A small network was shown many inputs. Here are its activations along a few directions, one row for each input.
In each table, some parts of the input vary, and every possible input appears once, in random order.
A made-up example of a description, with smaller parts first: one of 3 separate values, together with either a single point or one of 9 places along a line or (one of 4 places along a line, together with one of 8 places around a ring).
Shared parts are said once, and a part with two or three values counts as separate values.
In the rows, 100 means zero.

Rows:
x1: 154,163,116,98,120,108,50,70,99,77,145,126
x2: 136,134,151,132,119,111,55,71,79,96,123,113
x3: 73,57,80,77,99,94,121,121,99,111,79,101
x4: 94,69,68,87,29,85,101,133,96,106,74,64
x5: 89,122,137,134,196,106,90,57,102,104,126,105
x6: 114,111,156,126,150,108,72,72,80,112,91,87
x7: 92,141,122,122,168,123,102,51,143,93,126,129
x8: 118,80,78,118,14,97,119,153,103,97,73,72
x9: 78,41,89,97,72,99,121,132,108,100,51,94
x10: 88,85,62,68,55,78,102,121,89,114,106,74
x11: 101,54,100,128,58,109,138,154,116,91,52,105
x12: 109,164,112,99,125,137,91,51,127,78,133,135
x13: 69,76,73,61,120,82,128,108,83,110,96,111
x14: 85,104,56,52,75,65,109,105,76,111,126,84
What is each input in this table made of? -> either one of 6 places around a ring or (one of 2 separate values, together with one of 4 places along a line)
A walk changes only the place on the ring of 6. It starts at x12 and steps to x7. List the rest of the walk in order. -> x5, x6, x2, x1

Rows:
x15: 98,157,91,89,155,92,87,57,113,95,155,108
x16: 61,49,69,101,83,90,140,128,123,112,65,78
x17: 89,122,134,95,176,123,72,45,111,98,118,139
x18: 51,52,84,94,73,98,130,115,110,115,60,66
x19: 85,75,70,64,77,81,114,115,79,100,91,105
x20: 92,64,81,124,49,103,124,137,127,101,60,76
x21: 122,135,148,117,145,133,58,53,118,84,117,137
x22: 103,102,145,121,190,112,80,68,100,98,95,122
x23: 95,113,142,123,160,97,94,75,74,120,107,94
x24: 74,59,70,87,90,88,140,137,106,106,81,101
x25: 87,77,68,55,73,66,91,110,80,123,104,67
x26: 87,81,65,54,74,85,98,112,74,107,97,83
x27: 113,82,89,97,51,95,113,138,93,92,83,108
x28: 104,74,84,110,55,101,125,146,111,95,76,100
x29: 84,61,72,81,89,86,138,137,96,104,85,107
x30: 82,67,96,116,39,111,115,125,115,104,55,63
x31: 82,67,75,73,86,83,130,129,88,102,89,108
x32: 125,139,118,138,115,101,84,83,95,94,141,98
x33: 117,97,78,77,38,97,81,121,80,97,91,84
x34: 127,125,155,147,127,109,80,84,80,105,105,91
x35: 93,128,104,113,148,89,99,75,90,108,144,100
x36: 93,162,116,87,163,126,95,34,118,96,136,132
x37: 136,113,158,144,158,122,66,76,107,82,95,119
x38: 125,174,130,111,131,138,82,44,123,83,135,131
x39: 115,90,84,86,42,93,98,125,85,90,85,104
x40: 117,92,82,78,37,78,73,119,85,114,97,66
x41: 129,168,106,113,122,105,72,65,119,81,153,106
x42: 115,76,87,104,54,98,122,146,101,94,80,107
The inputs of x36 and x38 match in every part but one. If x19 is changed in the same way as x36 into x38, which row does it become? -> x39
What is each input in this table made of? -> one of 2 separate values, together with either one of 6 places around a ring or one of 8 places along a line
Which other rows does x39 become when the place on the line of 8 takes its other values? List them by row number. -> x20, x27, x28, x30, x33, x40, x42
A walk changes only the place on the line of 8. It starts at x25 and steps to x26. List the rest of the walk in order. -> x19, x31, x29, x24, x16, x18
Which other rows does x41 become when the choice among 2 separate values takes its other values? List them by row number. -> x15

Rows:
x43: 123,121,80,75,53,92,72,101,88,94,118,90
x44: 108,147,126,125,142,139,96,58,143,79,118,136
x45: 106,81,96,106,76,100,111,125,103,97,78,97
x46: 118,110,87,90,54,96,95,114,89,94,105,95
x47: 66,53,105,111,113,99,122,110,104,113,63,86
x48: 127,140,141,136,138,101,65,69,87,104,129,88
x49: 96,116,78,68,89,87,87,87,94,107,122,89
x50: 95,59,111,116,77,105,107,126,100,106,59,88
x51: 112,95,86,98,68,95,107,123,102,91,98,108
x52: 76,74,91,101,115,96,126,111,108,106,83,95
x53: 103,112,135,98,174,106,80,66,84,101,113,128
x54: 89,105,83,84,92,92,110,100,95,106,109,94
x55: 82,87,81,93,108,93,123,109,106,102,104,106
What is each input in this table made of? -> either one of 3 separate values or (one of 2 separate values, together with one of 5 places along a line)
Which other rows does x49 become when the choice among 2 separate values takes its other values? List them by row number. -> x43

Rows:
x56: 64,55,89,103,102,84,129,123,95,123,65,69
x57: 80,92,90,103,106,116,131,99,125,100,80,107
x58: 124,108,89,103,66,106,112,128,118,78,93,119
x59: 122,145,119,119,88,104,80,78,92,102,126,88
x60: 126,139,96,84,81,95,57,76,97,98,130,89
x61: 119,123,137,143,124,115,92,88,100,94,103,100
x62: 123,137,128,134,100,111,86,85,95,97,116,93
x63: 76,94,87,67,121,93,117,93,83,112,99,108
x64: 78,119,100,97,168,88,112,66,105,105,134,119
x65: 80,107,67,54,94,84,108,93,87,105,119,95
x66: 66,69,69,85,75,76,121,119,98,115,86,56
x67: 111,115,142,139,144,120,92,81,102,93,97,107
x68: 126,109,87,74,84,87,99,121,75,90,113,123
x69: 98,107,71,74,77,86,102,109,84,101,127,109
x70: 126,132,88,76,94,90,52,81,95,98,125,85
x71: 92,86,114,108,90,127,111,100,129,94,69,115
x72: 121,69,89,110,73,82,117,149,88,100,82,94
x73: 82,103,112,104,175,100,101,72,112,99,116,125
x74: 92,87,108,70,107,105,94,92,82,106,90,117
x75: 87,69,75,106,62,80,118,135,96,112,95,74
x76: 115,88,103,78,89,98,78,104,70,93,93,118
x77: 99,107,138,128,159,120,94,76,109,98,101,113
x78: 79,50,112,110,87,97,110,122,97,117,57,80
x79: 100,107,73,103,58,107,112,115,123,90,108,104
x80: 86,107,68,85,75,108,119,98,127,92,103,92
x81: 91,99,127,113,173,111,96,76,117,99,107,122
x82: 111,87,108,114,69,118,94,111,117,83,72,113
x83: 104,51,108,117,74,92,98,132,86,104,61,83
x84: 123,141,107,98,85,98,68,77,93,104,131,85
What is each input in this table made of? -> either one of 11 places along a line or (one of 3 separate values, together with one of 6 places around a ring)
Which other rows belong to the same alternative as x81? List them by row number. -> x59, x60, x61, x62, x64, x67, x70, x73, x77, x84
Which other rows does x58 become when the choice among 3 separate values takes its other values? List them by row number. -> x68, x72

Rows:
x85: 108,55,102,109,73,104,105,139,76,105,60,95
x86: 77,118,104,84,148,108,85,58,107,99,127,133
x87: 113,111,66,106,17,121,123,136,140,67,80,116
x88: 110,69,108,88,50,86,88,131,75,101,69,83
x89: 128,119,150,108,115,108,63,73,81,91,106,106
x90: 93,94,61,75,63,71,121,128,74,100,114,89
x91: 106,82,78,95,49,79,76,125,87,111,83,59
x92: 82,108,129,134,163,115,105,84,122,94,107,100
x93: 106,105,144,142,154,105,101,91,109,103,94,123
x94: 75,126,118,104,154,119,107,59,119,108,98,102
x95: 111,132,96,64,155,99,85,75,100,94,131,133
x96: 94,96,78,87,46,79,100,127,84,126,111,60
x97: 61,68,77,85,86,101,141,105,114,113,62,79
x98: 127,130,117,116,116,96,53,66,94,98,120,81
x99: 62,61,65,64,79,92,117,108,102,108,93,110
x100: 137,154,110,123,84,144,96,79,152,68,126,137
x101: 117,144,112,108,113,96,76,67,89,113,144,80
x102: 94,48,101,122,89,85,132,137,106,110,61,99
x103: 112,147,97,99,131,86,93,70,80,92,145,112
x104: 95,78,58,43,83,82,118,127,92,100,98,107
x105: 123,108,144,130,138,126,78,88,79,97,95,118
x106: 70,48,85,116,96,97,138,128,116,102,75,78
What is each input in this table made of? -> one of 2 separate values, together with either a single point or one of 10 places around a ring
The inputs of x100 and x87 match in every part but the choice among 2 separate values. If x98 is changed in the same way as x100 into x87, which row does it become? -> x91
Which other rows does x92 become when the choice among 2 separate values takes its other values? List them by row number. -> x106

Rows:
x107: 64,84,102,81,145,101,102,74,115,107,93,103
x108: 105,51,67,55,38,70,100,150,59,107,74,91
x109: 136,150,116,102,87,99,60,75,92,103,127,86
x110: 87,67,129,140,126,104,127,119,100,106,69,88
x111: 76,81,30,70,12,78,135,140,112,107,95,63
x112: 62,61,117,118,138,104,114,94,102,123,70,85
x113: 80,116,85,66,148,107,116,74,107,95,115,133
x114: 132,104,121,129,79,128,89,114,122,83,86,114
x115: 110,80,121,144,103,111,119,121,117,88,72,118
x116: 132,133,121,113,66,123,63,82,101,82,105,102
x117: 120,143,96,102,122,84,75,80,82,97,149,92
x118: 97,130,95,79,134,91,99,77,92,102,146,125
What is each input in this table made of? -> either one of 2 separate values or one of 10 places around a ring
